A small network was trained on invented records. Each row is its activation on one of them, seen along a few directions.
After each row come some of the record's fields: LAMAL, BOMI, REZUZ, ZUPAV, FAV, SEVU, MOGU.
Not every record has every field; a missing one is left out.
Other fields move the rows too, some of them a lot.
Random noise pushes rows far along 11 fixed directions. That doesn't count. These rows show it; they differ only by the noise:
[ 416  -63 -199  -65  302  229   96  287 -638  310  582 -197  -83  523
  400  363  -77  -33 -109  262 -174 -270   95 -100  342  -16  438 -138
 -139  293 -494 -485 -224]
[  95 -146   84  258  308  235  130 -183  125   13    9 -167  -27  345
  158  164  309  -21 -108 -145    0  233  -19 -125  162 -122 -158   30
  165 -149  111  179   53]
[-195   99  -91  540  134   16  210   73   69 -144 -134   35 -431   72
 -199  -22  358   66  215 -321  147  174   -1 -129  -24 -191   32  158
  158 -545  258  302  406]
[ 301  -36 -189  104 -300 -322  -86   49 -406 -278  209 -134  132 -132
  291  347 -271   63   51 -110  106  140   41 -141  136   37  185 -178
 -171   82  139 -293 -273]
[ 148  222 -359  -41   13 -320 -161  -13 -382 -231  116 -193  119 -309
  163 -361  121   26 -211  -57  130 -225  288  -33  131 -203   93   26
  233 -188   69 -228 -269]
[-164  206  384   82 -137  -37  199 -140 -208  -42 -349   -5  275 -470
  183 -113   28  174  275 -554  393  430 -383 -244    8  119   19   89
  -60 -272  305   56  340]
[  43 -310  280  -53   -6 -326  159  -37 -262 -157  -15  -22 -163   57
  -46  -73  -25 -123  266  -38  201 -175 -223   29   22   26   45  100
 -237 -284 -227 -114  -36]
[ 363 -221 -116  -76  -84 -356 -212 -446  216 -371 -298   70  244  -36
   59   -1   25 -113 -269  -81  117  -32  -90  162  177   67 -294 -117
  136   45  156  -56 -609]
[-157  148   -1   18  -99 -282  -57  -62 -292 -193 -171 -188  212 -582
  194 -492   25  196   21 -242  246   84  114  -70  -71 -201 -142   -8
   64 -293  231 -111   89]
[ 168  350  259  -38  -31  -51  229 -104 -185  289 -347  256  185  -88
   59  166  -53   62  -45 -345  182  154 -623 -168  348  272  290 -135
  -11   56  -73  -92 -184]
[   1 -291 -135  173 -232 -358   94   -5 -116 -163  -88   54   58  -50
   97  304 -234  220  236 -214  225  140  -87  125  -77    2 -149 -394
 -169  -26   33 -104 -329]
[  61   31 -292   17  -17   34  -16  239 -174  -97 -193  318 -377 -130
 -289 -185  -35   19  349  -38   49 -312  -42  297 -183   94  156   46
 -114 -121  -63 -223  268]
[ 159 -231 -341 -312  274  322  118  109 -170  362  159   28  195  218
   45  171  -63  176   90    7  -41 -250   74  498 -172   44 -154 -478
  101  300 -387 -269 -387]

[-171  209   96  -28   39 -187  293   16  176  407 -223   99  -26  -12
 -347  -57   24  144 -122  -56  -24  -41 -177  148    2 -140  -91 -395
  193 -172 -175  185 -337]
LAMAL=nidu BOMI=zup REZUZ=fut ZUPAV=lafu FAV=lib
[ -89 -296   78  104    0  -44  -74   33   56  222 -158   27    1   -2
  146   48 -285  263 -165   97 -228  130 -109  103  -45  -98 -364 -516
 -152  335 -183 -119 -253]
LAMAL=nidu BOMI=pon REZUZ=fut ZUPAV=lafu FAV=lib
[ 271  234 -100   84 -211  172 -112 -118  343   21 -417  389   46   -9
  -97  316 -152   27 -131  -62  -90  222 -276   25  154  301  101 -127
  -49  330  306  -25   -9]
LAMAL=nidu BOMI=pon REZUZ=fut ZUPAV=ruro FAV=lib
[  -6   99   49  565  195 -109  281   25   41  162   74  -52 -238  481
   58  484  174  100 -116 -151   53  340  -94 -352  313 -153  153 -232
  140 -252   76  228 -153]
LAMAL=nidu BOMI=zup REZUZ=vulo FAV=vid SEVU=zem MOGU=rom
[ 213  413 -519  171    9  387  -34  117  247  208   27  -37  -22 -105
 -178  100  155  161 -285  -78 -367  135  275  130  -13 -226  -29 -298
  392   64  272  117    9]
LAMAL=nidu BOMI=pon REZUZ=fut ZUPAV=lafu FAV=kogo MOGU=pulu
[ 269  261   88  -46  397   68 -301  -67  -57  -41  252 -196 -195  290
   48 -335  306 -391 -621  402 -321 -293  182 -325  396 -118  231  471
  253   38 -110  -46   -1]
LAMAL=ruk BOMI=pon REZUZ=fut ZUPAV=lafu FAV=lib MOGU=dumi
[  28  301    1   49 -157  -21  114   79   20  128  -71  119 -106 -215
 -167  -71   91  -49  -24 -120  -80  -68 -210 -118  145   -9  248   99
   61 -130  -70  120   74]
LAMAL=nidu BOMI=saka REZUZ=vulo FAV=tisa SEVU=kam MOGU=pulu
[  66 -255 -360 -312 -118 -281 -248  -65  -91 -414  -62  152   48 -439
 -247 -336   11  -62  238 -184  174 -383   57  467 -328  131 -206   21
  154  -57  -91 -113 -312]
BOMI=zup REZUZ=vulo FAV=kogo SEVU=kam MOGU=pulu
[-254  -47  -11  231 -232 -162  113  379 -216    6  -40   36 -379 -306
 -254  -33 -276  226  427  -75  -75   81  -11  106 -340 -144  -19 -246
 -274 -204   19  -48  372]
BOMI=pon REZUZ=fut ZUPAV=lafu FAV=kogo MOGU=rom
[-148  393 -209   55   29 -561  -34  311 -685   42  658 -482    8 -219
  127 -213   -1   92 -335   69  -25 -172  400 -337  143 -406  310 -118
  267 -207 -189 -125 -425]
LAMAL=ruk BOMI=pon REZUZ=fut ZUPAV=lafu FAV=lib
[ 210 -221 -257   78 -111  -28 -286 -110  -55 -441   31   -2  -25  -93
  210  -33   24  -96    6  -26   39  -73  119    6   54   77   -2  209
  -37   88  133 -134  -14]
LAMAL=nidu BOMI=saka REZUZ=fut ZUPAV=lafu FAV=lib MOGU=rom
[  64   84   80 -103  -75   24   78   62 -110   48    2   63   45 -204
 -178  115  -62    9  172 -236   14   97 -230   40  -92  156   79  -89
   44    0   -5   25  -17]
BOMI=pon REZUZ=vulo FAV=lib SEVU=kam
[-162  318  124  -27 -418 -310  -37  403 -443  166  183 -117  -18 -483
   59  -71 -512  161    7  167 -204   41    8 -225  -59 -111  287 -185
 -347  132  -98 -244  121]
LAMAL=ruk BOMI=saka REZUZ=vulo FAV=lib SEVU=kam
[-258 -523 -137   92   61  246 -136  149  108   55 -206   38 -170   86
  321 -310 -225  286  105  462 -148 -163  339  261 -221 -214 -409 -158
 -452  264 -128 -304  385]
LAMAL=nidu BOMI=pon REZUZ=fut ZUPAV=lafu FAV=lib
[ -71  -77 -354  413  -89 -555   73   64  160  140 -352  258 -375  188
   45 -187  -55  199 -375  291 -114 -397   -9   61  422 -384  -31 -380
 -102  -30 -383 -103 -521]
LAMAL=nidu BOMI=saka REZUZ=fut ZUPAV=lafu FAV=kogo MOGU=rom
[-169  147 -414   54   12  -53   98  -93  -94  -25   22 -118  340 -257
  262 -194  312  225  -55 -329  343  -36  220   27   41 -183  -73  -45
  343 -200   87   74 -251]
LAMAL=nidu BOMI=pon REZUZ=fut ZUPAV=lafu FAV=vid MOGU=bopi
[-305  395   71 -274  -46  -68  161  341 -272  177   88 -116 -136 -572
 -512 -560   -6   74  275  -43  -30 -221  157  213 -465 -196  119   10
   80 -437  -53   20  400]
LAMAL=nidu BOMI=pon REZUZ=vulo FAV=lib SEVU=zem
[ -70 -235  195 -276 -268 -240  120    3   50 -116   15   80   41  -68
 -308  195 -266  -99  413   12  165  -52 -127  233 -338  192  -62  -69
 -241  -77  -52   40  -79]
LAMAL=ruk BOMI=zup REZUZ=vulo FAV=vid SEVU=zem MOGU=dumi
[-425  110  703 -291  -70 -345  125  -21   35  226 -501  226  -65 -451
 -347 -730 -129  -55   78   62   72 -240 -479   23 -134   38  -73  132
 -213 -257 -315   50  202]
LAMAL=nidu BOMI=saka REZUZ=vulo FAV=vid SEVU=zem MOGU=dumi
[ 392  354  251  154 -367 -264 -243 -141  426  -95 -140   64 -223  -54
 -391  216 -173 -314 -543  210 -516  227 -224 -293  299   -4  130   23
    9   89  313  208 -141]
LAMAL=nidu BOMI=pon REZUZ=fut ZUPAV=lafu FAV=tisa MOGU=pulu
[  14  -23 -317 -142  324   30 -182   56 -205  -38 -192  143 -138   27
  137 -571   78   63  -30  289  100 -489  303  268  -15  -59  -23   55
   -8  -22 -164 -396   55]
LAMAL=nidu BOMI=zup REZUZ=vulo FAV=lib SEVU=zem MOGU=rom
[ 345 -313  320 -318 -341 -386 -179 -232   36 -234 -114  -55  191 -213
   26  -30 -346 -182 -105  205 -103  -60 -165  112   37   96 -165  -98
 -314  166  -46 -216 -330]
LAMAL=nidu BOMI=pon REZUZ=vulo FAV=lib SEVU=kam
[ 289   26  314 -165 -209  -41   60 -202  240  152 -411  378   98  137
  -99  286 -214 -170  -88   32  -28   22 -599   13  289  362  121  -35
 -233  290 -111  -59 -243]
LAMAL=ruk BOMI=pon REZUZ=fut ZUPAV=lafu FAV=lib MOGU=bopi
[-155 -134 -337  405   88 -252  -59   32   33 -104  -26    3 -218  148
  237 -161  142   98 -254  111   -8 -193  183 -130  244 -314  -61  -20
   60  -68 -159   20 -227]
BOMI=saka REZUZ=vulo FAV=lib SEVU=kam MOGU=dumi
[ -82 -356  158 -125  308  270  226 -149 -186   53  127  -37  296  426
  405  277  122   38  333 -172  422   86  -89   11   -3  243  -63  110
  -90   56 -128  -55   22]
LAMAL=ruk BOMI=pon REZUZ=fut ZUPAV=lafu FAV=tisa MOGU=rom
[ 172   26 -622  -21  -62    3  158   80  105   67  236   92  126  275
 -103  501   17   92   50  -40   68 -128  235  281  -14    2   63 -341
  216   78  -41   37 -541]
LAMAL=ruk BOMI=pon REZUZ=vulo FAV=tisa SEVU=kam MOGU=pulu
[-154  453  300 -292  238  517   62  121   18  773  150 -332  297 -210
  -21 -264   -9  137 -457  123 -509  191   62  -30  -73 -256 -149 -247
  260  262 -118  101  153]
LAMAL=ruk BOMI=pon REZUZ=vulo FAV=lib SEVU=kam MOGU=bopi
[ -81  -89  290  -99  343   57  228 -106  -79  171  177 -175   42  297
   67  -82  302 -161  -54   13  139 -122  -81 -112  125  -63   35  228
   89 -223 -263  126  -34]
LAMAL=nidu BOMI=pon REZUZ=vulo FAV=vid SEVU=zem MOGU=bopi
[ 109 -177 -163   40  196   42 -198 -306  130 -226 -274   97  171  188
  449 -225  193  -22 -245  143  219 -158  110  -47  280   38 -145  197
    0  107   65 -172 -125]
LAMAL=nidu BOMI=pon REZUZ=fut ZUPAV=ruro FAV=vid MOGU=dumi
[  34 -160  164  -92  572  687  362   -8  -65  445  184   71   -9  630
  161  261  369  -67  149 -137   89  -86 -267    8  145  226  196  175
   97   91 -440   68  128]
LAMAL=nidu BOMI=pon REZUZ=vulo FAV=lib SEVU=zem
[ -65  242  242 -262 -200 -356  -25  333 -295  184  124   49 -296 -293
 -491 -236 -368 -109   11  210 -289 -275 -183   39 -136    1  270 -101
 -158   15 -345 -149  -29]
LAMAL=ruk BOMI=pon REZUZ=fut ZUPAV=lafu FAV=lib
[ 292  232   66  113 -181 -355 -258   44 -376 -211   39   11 -121 -184
  158  -11 -183 -146 -286   60  -89  -12 -196 -421  402   94  400  150
 -122  116   21 -274 -153]
BOMI=pon REZUZ=fut ZUPAV=lafu FAV=lib MOGU=dumi
[ 258 -270 -365 -178 -264 -318  -98   13  -13 -251   79  126   -6 -134
 -341  259 -233  -16  214  -91   32 -174   15  438 -215  149  -80 -367
   75   82  -37 -104 -566]
LAMAL=nidu BOMI=zup REZUZ=fut ZUPAV=lafu FAV=lib MOGU=rom

Here are new rows. What are their fields?
[-350 -527   47  408    6 -431  187  149 -112 -127  211 -282 -314  219
  158   16  -60  209  168  135   65   16  277  -37 -131 -442 -265 -245
 -257 -344 -181   52  -62]
LAMAL=nidu BOMI=pon REZUZ=vulo FAV=lib SEVU=zem
[-279 -240  -27   48  249  168   25   20 -102  182  -99  -72  114 -121
  287 -287   81  312   41 -140   53   44   46  107 -132 -166 -377 -215
   46   60 -177  -50   51]
BOMI=pon REZUZ=vulo FAV=kogo SEVU=kam MOGU=pulu
[ -54  309   51  433 -119 -335  321  -51   85  198 -336  267 -115   97
   42  235  119  138 -125 -281  214  154 -436 -357  488  -30  266 -139
   50 -221  -51  192 -280]
LAMAL=nidu BOMI=zup REZUZ=vulo FAV=tisa SEVU=kam MOGU=pulu
[ -88  179 -466  -72 -275  -38   11   59    1 -183 -524  545   59 -479
 -186 -190  -33  225  469 -380  440 -186 -131  403 -255  292   86  -30
  -15  -63  159 -151   96]
LAMAL=nidu BOMI=pon REZUZ=fut ZUPAV=lafu FAV=lib
[-193  277 -281  220  -75 -259 -236  112 -205 -436  -46  158 -204 -265
   -4 -301   87  -14  108 -122  261  -95  167 -194   -9   68  288  410
   77 -211  240  -37  234]
LAMAL=ruk BOMI=saka REZUZ=vulo FAV=lib SEVU=zem
[ 147  534  -15   -7  -84  110  -99  118  -97 -171 -129  200 -251 -249
 -302 -197  105 -229   83  -44  -17  -78 -107 -166   68  198  464  488
   32 -176  271  -18  509]
LAMAL=ruk BOMI=pon REZUZ=fut ZUPAV=lafu FAV=lib
[  70  -37 -387 -315  202  616  -40  205 -183   85   85  228   33  117
   79  -65   51  -12  367   34  102 -369  112  340 -224  280  176  215
  -73  280 -226 -312  344]
LAMAL=ruk BOMI=pon REZUZ=fut ZUPAV=lafu FAV=lib MOGU=dumi
[ -97   85 -130  485 -253 -307  116  120 -281 -248  207 -130  -67 -143
  242  306   24  173  152 -362  241  319   16 -390  136  -96  246   -6
  -26 -236  215   91   -2]
LAMAL=nidu BOMI=pon REZUZ=vulo FAV=lib SEVU=kam
[-274  230 -233  251   92  419  -34  146  -72   35  105  -82   -8 -156
  290 -195  263  155   13 -157   27   99  218 -243   11 -105  127  302
  149  -20  147   95  505]
LAMAL=nidu BOMI=saka REZUZ=fut ZUPAV=lafu FAV=lib
[ 195   25  -70 -196   37  548 -278  -54  -42   35 -156    3  299 -272
  384 -206 -116  129  -54   36 -134  135  119   83  -66  130 -121   28
 -105  395  192 -317  370]
LAMAL=nidu BOMI=pon REZUZ=vulo FAV=kogo SEVU=zem MOGU=pulu
[ -88 -585  165  102  -72 -316  142   20   -3 -116  364 -451 -261  146
  -50  -75   40  -67   42  215 -161 -124  247   72  -91 -471 -281  -63
 -158 -339 -247  118 -107]
LAMAL=nidu BOMI=pon REZUZ=fut ZUPAV=lafu FAV=kogo MOGU=bopi
[ 536  -45  -28  -74 -159 -257 -332  -55  348 -350  406 -158 -352  294
 -616  336  -99 -542 -357  450 -593  -91  236   61  -11  -48   14   68
  142   17  196  171 -321]
LAMAL=ruk BOMI=pon REZUZ=fut ZUPAV=lafu FAV=tisa MOGU=rom
[ -45 -231  193   38 -190 -416  -79    7 -124 -245  240 -163 -108   14
   39   18 -136 -169  -33  143  -46  -78  -11 -189   61  -62   50  146
 -174  -59 -149   11 -170]
LAMAL=ruk BOMI=saka REZUZ=fut ZUPAV=lafu FAV=lib
[ 206 -102  223 -146   48  118   78 -471  327 -116 -323  128  324   97
   20  150  209 -162   -7 -265  239  160 -340   59  133  290 -138  141
  126  -14  184  185 -142]
LAMAL=nidu BOMI=pon REZUZ=fut ZUPAV=lafu FAV=lib MOGU=rom
[ 324   45  -79 -103 -150  118 -169 -147   60 -203  151 -169  215  -65
  106  144   34 -183 -150   19  -80   94  107  -61   87   46   50  180
   42  116  241  -19  -15]
LAMAL=nidu BOMI=pon REZUZ=fut ZUPAV=lafu FAV=lib MOGU=bopi
[ 286  378  169 -358 -149  240  -64   -2   -5   -9  140  -51  227 -319
 -381  208  -66 -217  135 -196  -96  223 -140    9 -197  311  180   95
  202   41  316   98  156]
LAMAL=ruk BOMI=zup REZUZ=fut ZUPAV=lafu FAV=vid MOGU=dumi
